Each row below holds a small network's activations on one input, seen along a few directions.
In each table, some parts of the input vary, and every possible input appears once, in random order.
A made-up example of a description, with smaller parts first: one of 2 separate values, together with either a single point or one of 11 places around a ring or (one of 6 places along a line, together with one of 8 places around a ring).
Shared parts are said once, and a part with two or three values counts as separate values.

Other details of the inputs shift rows strongly along two fixed directions, in all tables alike. That doesn't count.

Rows:
x1: [-11   5   6  -8   8  -2 -33  -8 -18  12  10]
x2: [ 22  45   6  29 -41 -40 -42 -35 -40 -31   2]
x3: [-22 -59  13 -34  40  61  53  37  35  42  -6]
x4: [-28  -6  -4   5  27  14  35 -21   3  11  12]
x5: [-30  -3   1 -38  43  19 -31  -7  27  36  30]
x6: [ 22 -13 -11  32 -51 -16  38   7 -13 -49 -27]
x7: [-23 -61  17 -36  37  61  47  36  36  41  -4]
x8: [-15  51   3   2  22 -13 -44 -56 -16  14  38]
x9: [-33  -6   6 -29  44  22 -33  -5  -4  44  18]
x10: [ -6  10   6 -10  11   0 -30 -13  -8  19   2]
x11: [-37  40  18  16  27  20  -6 -65 -32  15  59]
x12: [ 40  13 -10  24 -37 -33   6  16   5 -34 -26]
x13: [ -7  13   2  -8  19   0 -16 -10  -6  20   1]
x14: [ 17   0  -4  -3 -24 -19 -16  15  16 -23  -2]
x15: [ 24   4  -5   3 -16 -13  -9   9   9  -9 -16]
x16: [ 30 -33  -9  -5 -15  -6  32  59  24  -5 -54]
x17: [ 31  -6   1  43 -48  -8  54  21  -8 -47 -19]
x18: [ 22  -9 -14  36 -42 -17  50   8 -12 -49 -27]
x19: [-27  46   0   9  24 -10 -41 -45 -39  17  37]
x20: [ 29 -40 -16 -17 -19  -1  23  67  44 -15 -37]
x21: [ 11   1  -9   8 -12 -12  -5  19 -16 -11 -16]
x22: [-43  33   2  11  27   6 -10 -74 -33  14  48]
x23: [-12  13  -6 -12  21  -4 -12  -3  19  11  22]
x24: [ 34  10 -16  19 -42 -32   2  23   8 -45 -14]
x25: [ 25   0   4  -1 -21 -16 -15   9  12 -14 -16]
x26: [-15 -41  -3 -37  37  29   2  42  19  40 -17]
x27: [ -5 -39   4 -44  35  27  -1  33  47  40 -17]
x28: [ -6  12   2  -9  15   0 -23 -11  -8  20   1]
x29: [ 11  38  17  45 -49 -16  -3 -44 -46 -44  27]
x30: [  0 -18   0   7 -19   0  30  -3  -3 -19  -9]
Each input here is: one of 5 places along a line, together with either one of 2 separate values or one of 4 places along a line.

Rows:
x31: [ 40  -3   5  33 -55 -19  37  19   6 -42 -30]
x32: [-41  18   7 -47  65  18 -52 -47  21  63  35]
x33: [  3 -65  -9 -17  -3   9  57  61  42 -10 -34]
x34: [-28  68  -1  26   4  -4 -45 -83 -47  -8  72]
x35: [-38 -36  20 -37  71  54  18   1  25  69   5]
x36: [-32  65   8  22   7 -17 -38 -88 -44 -12  71]
x37: [-41  27   4 -39  74  13 -41 -28  23  64  41]
x38: [ 37   1 -15  30 -51 -21  41  16   4 -50 -26]
x39: [-27  70   0  31  15 -11 -33 -93 -55  -1  54]
x40: [ 39  50 -10  44 -59 -61 -37   0 -51 -48 -14]
x41: [ 10 -66  -8 -19  -4  25  56  71  21   1 -50]
x42: [ -9  23   7   8   1  14 -16 -31 -17   1  37]
x43: [ 45  56 -14  50 -47 -60 -31 -13 -37 -47 -13]
x44: [ 19 -63   7 -21  -9  21  55  64  42  -6 -35]
x45: [ 15  -4 -10 -14   2  -3 -21  40  23   4  -8]
x46: [ -2  28   3  -6  10 -25 -39  -6   2  -1  21]
x47: [-26 -43   2 -63  73  41 -15  16  43  74 -13]
x48: [-45 -41  18 -48  65  59  15  13  13  68   7]
x49: [ 24  -7 -19  37 -38 -23  37  13 -12 -44 -34]
x50: [-11  -7 -11   3   6  -1  30  -4  15  -2  -1]
x51: [-46  22  17 -23  60  35  -9 -57   5  52  53]
x52: [ 13 -69  12 -16  -8  27  52  74  20  11 -55]
x53: [ 12 -14  -8 -24  -4   4 -32  24  22   8 -13]
x54: [ 44  -4  -4  35 -49 -14  35  18 -13 -43 -37]
x55: [ -2 -15  20  -1  -2   5  14   3  10  -1   6]
x56: [ 35  37  -7  33 -64 -52 -48 -17 -51 -44 -18]
x57: [ 27  42   7  55 -62 -28 -16 -28 -41 -52  16]
x58: [ 25  -9 -21  32 -50 -17  23  23  -4 -50 -17]
x59: [-68   7   5 -20  63  26 -16 -44 -23  51  42]
x60: [ 30 -69  -5 -43 -11   3  17  82  60  -1 -59]
Q: What do these inputs look like to the network?
A: one of 5 places around a ring, together with either one of 2 separate values or one of 4 places along a line
Q: Changing only the place on the ring of 5 turns x38 into x41. The same change can be made to x50. Which row results?
A: x59
Q: List by row number the other rows that have the place on the ring of 5 in common with x60.
A: x33, x36, x44, x46, x55
Q: List by row number the other rows that have the place on the ring of 5 in common with x47.
A: x35, x39, x43, x49, x54
Q: Change only the choice among 2 separate values in x37. List by row number the other rows that result.
A: x32

Rows:
x61: [-33  32  -3 -20  36  -5 -52 -38  -4  27  44]
x62: [ 30 -25  35  -4 -57  24 -10  32 -13 -18  -8]
x63: [-31  -3  -3 -25  42  13 -15  -3   2  33  19]
x64: [-17 -46  -2 -45  52  34  17  42  34  53 -23]
x65: [-31  26  -1   6  21   0 -29 -44 -41  17  23]
x66: [-23 -23  -8 -15  24  16   6  12  -7  21  -5]
x67: [-16  53  -2   1  18 -19 -62 -48 -14  11  41]
x68: [-39  13  11  -6  43  29   1 -42 -12  34  37]
x69: [ 21  46 -11  27 -38 -47 -42 -25 -25 -35   7]
x70: [ 18 -43  -9   7 -29   6  55  50  17 -29 -29]
x71: [ 12 -10   0 -20  10  -2 -10  20  22  18 -22]
x72: [ 24 -51  -3 -25   2   8  29  66  38  12 -59]
x73: [ 37  38 -13  50 -62 -53 -14  -6 -42 -58 -16]
x74: [ 13 -39  -1 -25  11  21  29  41  56   9 -16]
x75: [-30  33   4 -14  42   3 -44 -45 -13  35  32]
x76: [ -4  55   0  45 -31 -31 -15 -57 -45 -42  46]
x77: [ 47  -8   1  36 -57 -20  43  27  -3 -50 -40]
x78: [-15  31   4  25  -6  -4  -2 -45 -31 -12  33]
x79: [ -4 -26   2  -8  15  21  37  19  20  11  -9]
x80: [-37 -16   0 -34  54  28  -7  -1   4  49   8]
x81: [-15 -38   2 -39  34  29  20  22  52  29   3]
x82: [ 43   0   0  32 -55 -25  31  17   0 -48 -32]
x83: [-25  -8   8 -22  37  25   8 -14  20  29  19]
x84: [ -8  13  11 -13  24  11 -11 -23  23  20  24]
x85: [ -7  48  -2  25  -4 -20 -34 -50 -52  -7  19]
x86: [  2 -44  -6 -29   6  17  30  43  52   1 -10]
x87: [-23  44  41   8  -2   3 -96 -62 -80  19  50]
x88: [ 29  19 -13  43 -49 -32   0  -5 -48 -43 -29]
x89: [ 46   9 -21  22 -58 -43  -9  37   7 -54 -26]
x90: [-12 -59   1 -19  19  38  55  41  29  20 -22]
x91: [ 43 -37 -20   5 -48 -23  27  72  20 -42 -56]
x92: [ 45  33 -14  34 -59 -50 -22  -1 -20 -50 -21]
x93: [-41  18  11  -8  40  18  -8 -45  -6  28  48]
x94: [ 39 -23 -10   3 -38 -10  29  46  42 -38 -27]
x95: [ 49 -39  -8   3 -44  -8  46  58  41 -39 -49]
x96: [ 12  17  -6  49 -50 -22  20 -18 -37 -54   8]
x97: [ 22  44   0  37 -32 -38 -24 -28 -44 -26  -5]
x98: [-34  -3   8  -4  35  32  14 -30  -9  30  23]
x99: [-26  48   4  15   4 -12 -27 -63 -22 -12  57]
x100: [ -7   0  10 -15  20  12   1 -14  22  19  12]
x101: [ 25 -33  -4 -25   6   5   8  58  45  16 -42]
x102: [-30 -17  -6 -25  38  19  -1  10   2  33   4]
x103: [-37  15  17  -4  42  26   1 -45 -14  36  33]
x104: [-17  -5   6 -16  33  14  -5  -4  -9  35  -8]
x105: [-27   8   2 -23  34  14 -16 -21  27  18  47]
x106: [ 33 -11   0  42 -52 -12  47  17 -19 -41 -37]
x107: [-14 -18   3 -12  27  18   7   4 -12  32 -20]
x108: [ 41  60 -13  45 -56 -56 -42 -24 -31 -51  -1]
x109: [  0 -45  -1 -22   9  21  39  39  42   6 -19]
x110: [-24 -34  -2 -47  50  26  -1  27  35  47  -7]
Q: Changing only one part turns x82 into x72. The same change can be made to x106. Which row results?
A: x107
Q: What do these inputs look like to the network?
A: one of 2 separate values, together with either a single point or (one of 4 places along a line, together with one of 6 places along a line)
Q: Start at x70 and move only the place on the line of 4, one step at a time. The first step leads to x78. Which rows follow, in order?
A: x68, x103
Q: Change only the choice among 2 separate values in x86. List by row number the other rows that result.
A: x61
Q: Change only the place on the line of 4 in x76. List by row number the other rows that result.
A: x77, x79, x93
